Each row below holds a small network's activations on one input, seen along a few directions.
Each table varies a few parts of the input and shows all the possible inputs, shuffled.
A made-up example of a description, with smaller parts first: one of 5 places around a ring, together with either a single point or one of 9 places around a ring or (one of 3 separate values, together with one of 4 places along a line).
Shared parts are said once, and a part with two or three values counts as separate values.

Other details of the inputs shift rows strongly along two fixed directions, in all tables alike. That doesn't count.

Table:
row 1: -0.56  0.64 -0.95  0.82 -0.85 -1.04 -0.19 -0.03  0.07  0.23 -0.35
row 2: -0.33  0.88  0.77  0.01 -0.54  0.39  0.40  0.75 -0.43  0.58 -0.01
row 3: -0.36  0.83 -0.60  0.07 -0.73 -1.03  0.15  0.28 -0.18 -0.54  0.86
row 4:  0.07  0.40  0.21  0.63 -0.40  0.51 -0.01  1.35 -0.07 -0.34 -0.32
row 5: -0.97 -0.35  0.46 -0.19  0.54 -2.88  0.23  0.79  0.42 -0.09 -1.17
row 6: -0.68 -3.06 -4.18 -2.29  5.23  3.48  0.42 -1.51 -0.32  1.10  0.53
row 7: -0.56  1.11 -0.44  0.25 -0.60 -1.03  0.27 -0.10 -0.03 -0.21  0.76
row 8: -0.59 -0.41  1.70 -0.40  0.83 -1.37  0.46  1.73  0.24  0.16 -1.64
row 9:  1.09  0.72  0.61  0.50 -0.21 -0.29  0.51 -0.22 -0.09  0.24  0.76
row 10:  1.28  0.46  0.45  0.37 -0.34 -0.36  0.33 -0.13 -0.71 -0.20  0.56
row 11:  0.74 -0.69  1.46 -0.01  0.88 -2.10  0.50  0.68  0.38  0.32 -1.21
row 12:  1.38  0.13 -0.01  1.05 -0.33 -0.29 -0.05  0.02 -0.40 -0.29 -0.20
row 13: -0.04  0.74  0.68 -0.01 -0.41  0.38  0.29  0.91 -0.85 -0.37  0.13
row 14:  1.19  0.40  0.15  1.18 -0.20 -0.22  0.15 -0.07  0.22  0.15 -0.01
row 15: -0.27  0.49 -1.06  0.76 -0.71 -0.97 -0.22  0.43  0.12 -0.61  0.10
row 16:  0.25  0.66  0.26  0.00 -0.30  0.22 -1.58 -0.04  0.29  0.78 -0.52
row 17:  0.06  0.41  0.22  0.68 -0.40  0.44 -0.08  1.06 -0.54 -0.45 -0.63
row 18: -0.13  0.67  0.38  0.81 -0.27  0.51  0.11  0.97  0.08 -0.01 -0.42
row 19: -0.46  0.77 -0.89  0.93 -0.59 -0.97 -0.11  0.04  0.27 -0.29  0.00
row 20: -0.23  1.01  0.84  0.12 -0.29  0.45  0.48  0.82 -0.23  0.07  0.34
row 21: -0.37  0.84 -0.59  0.12 -0.73 -1.10  0.08 -0.01 -0.65 -0.65  0.56
row 22:  0.45  0.85  0.61 -0.75 -0.19  0.23 -1.24  0.27  0.03  0.01  0.69
row 23:  1.29  0.45  0.44  0.32 -0.34 -0.29  0.40  0.16 -0.24 -0.09  0.86
row 24:  0.35  0.79  0.33  0.10 -0.05  0.29 -1.50  0.03  0.50  0.26 -0.18
row 25:  1.39  0.12 -0.02  1.00 -0.32 -0.22  0.03  0.31  0.07 -0.18  0.10
row 26: -0.25 -2.99 -3.79 -1.82  4.93  2.84  2.47 -2.21 -0.96  1.92  1.02
row 27: -0.81 -2.74 -3.72 -2.93  5.23  3.36  0.72 -1.94 -1.11  1.07  1.01
row 28: -3.96 -8.09  2.85 -0.75 -7.03  2.50  1.48 -6.71  4.14 -5.23 -0.36
row 29: -0.03  0.73  0.67 -0.06 -0.41  0.45  0.37  1.20 -0.38 -0.26  0.44
row 30:  0.15  1.00  0.72 -0.69 -0.32  0.17 -1.21 -0.19 -0.02  0.85  0.25
row 31: -0.07 -0.26  1.62 -1.13  1.03 -1.58 -1.14  0.77  0.67  0.43 -1.42
row 32:  1.09  0.27  0.09  1.07 -0.46 -0.29  0.07 -0.14  0.02  0.66 -0.35
row 33: -0.23  0.54  0.31  0.70 -0.53  0.45  0.03  0.90 -0.12  0.50 -0.77
row 34: -0.66  0.98 -0.50  0.14 -0.86 -1.09  0.19 -0.18 -0.24  0.31  0.41
row 35:  0.25  1.13  0.78 -0.58 -0.06  0.23 -1.13 -0.11  0.18  0.34  0.60
row 36:  0.54  0.53  0.16 -0.03 -0.17  0.22 -1.69  0.12 -0.12 -0.18 -0.38
Each input here is: one of 4 separate values, together with either a single point or (one of 2 separate values, together with one of 4 places along a line).
Question: Changing only the choice among 4 separate values turns row 36 into row 12. The same change can be made to row 27. Which row results?
Answer: row 10
Question: Which other rows does row 4 become when the choice among 2 separate values takes its other values? List them by row number.
Answer: row 29
Question: List by row number the other rows that have the choice among 4 separate values in common with row 34.
Answer: row 1, row 3, row 5, row 7, row 15, row 19, row 21, row 28
Question: Start at row 26 and move only the place on the line of 4, one step at a time. The first step leads to row 9. Which rows follow, in order?
Answer: row 23, row 10
Question: Which other rows does row 32 become when the choice among 2 separate values takes its other values? List them by row number.
Answer: row 26
Question: Which other rows does row 8 become when the choice among 4 separate values takes its other values? List them by row number.
Answer: row 5, row 11, row 31
